A small network was trained on made-up records. Each row is its average activation on records with the value named, seen along a few directions.
Related values have similar rows: they may be neighbours, one step apart, or belong to one group.
In the rows, zero is written as 500.
Strong random noise was added to every row along 2 fixed directions; ignore it. To show where, here is one row again and again, with new noise each time:
[525 470 555 530 566 532 549 525 535 502 549 506]
[531 525 516 543 578 525 558 506 527 476 545 505]
[502 430 464 580 502 473 496 536 509 512 529 541]
[537 387 757 438 613 621 595 556 587 554 581 467]


Values of Berib:
k10: [467 274 675 358 371 485 397 548 503 660 446 512]
k4: [503 452 337 516 465 425 491 458 425 431 478 556]
k5: [497 639 556 441 527 551 531 499 561 409 491 411]
k6: [512 598 457 590 550 471 487 535 519 458 551 469]
k14: [519 412 507 532 528 511 509 525 544 496 553 516]
k9: [568 489 857 355 692 660 680 480 581 523 636 395]
k1: [467 414 580 385 415 537 439 505 516 562 402 496]
k12: [451 541 452 558 471 495 467 541 560 472 491 475]
k8: [529 651 402 429 474 455 472 424 408 473 437 502]
k7: [472 665 451 497 526 508 518 467 518 479 380 470]
k15: [527 574 591 407 546 547 583 418 446 525 522 495]
k11: [461 437 464 493 357 505 428 449 413 590 444 594]
k3: [558 447 817 318 618 682 673 481 514 555 575 389]
k13: [476 365 471 516 499 502 435 554 540 465 531 530]
k2: [485 465 559 557 502 472 467 602 547 550 522 453]
Berib is arranged as a ring.
Question: Going along Berib from k14 by way of its neighbour k13, in what order are k12, k8, k15, k3, k2 met?
Answer: k2, k12, k8, k15, k3
Question: Name the neighbours of k7, in listed order.
Answer: k5, k1

Values of Laz:
p4: [608 720 405 571 717 580 622 391 547 241 653 487]
p8: [412 675 340 598 387 413 453 504 508 496 324 465]
p7: [373 284 527 610 364 486 348 669 619 548 487 520]
p15: [502 321 686 344 487 584 547 423 427 533 605 537]
p13: [493 732 330 480 367 363 439 442 417 478 387 499]
p10: [580 504 430 593 600 411 687 476 419 478 547 512]
p2: [536 467 490 414 488 545 539 400 410 593 472 575]
p5: [364 422 189 573 188 291 202 519 424 559 303 578]
p12: [559 728 319 413 441 518 416 314 340 412 430 591]
p14: [548 627 379 600 599 501 650 354 408 419 574 584]
p9: [504 194 627 558 498 388 456 733 680 580 508 484]
p3: [319 550 148 744 266 341 254 530 482 471 389 572]
p6: [512 580 474 386 444 438 485 497 321 618 367 432]
p11: [521 272 522 590 556 516 422 650 639 529 576 490]
p1: [524 590 446 601 642 522 576 517 539 375 666 476]
Laz is arranged as a ring.
Question: Going along Laz from p5 by way of its neighbour p13, in what order are p4, p2, p12, p3, p6 met?
Answer: p6, p12, p2, p4, p3
Question: What is the length, in steps, of the shortest route from p11 to p15?
Answer: 5
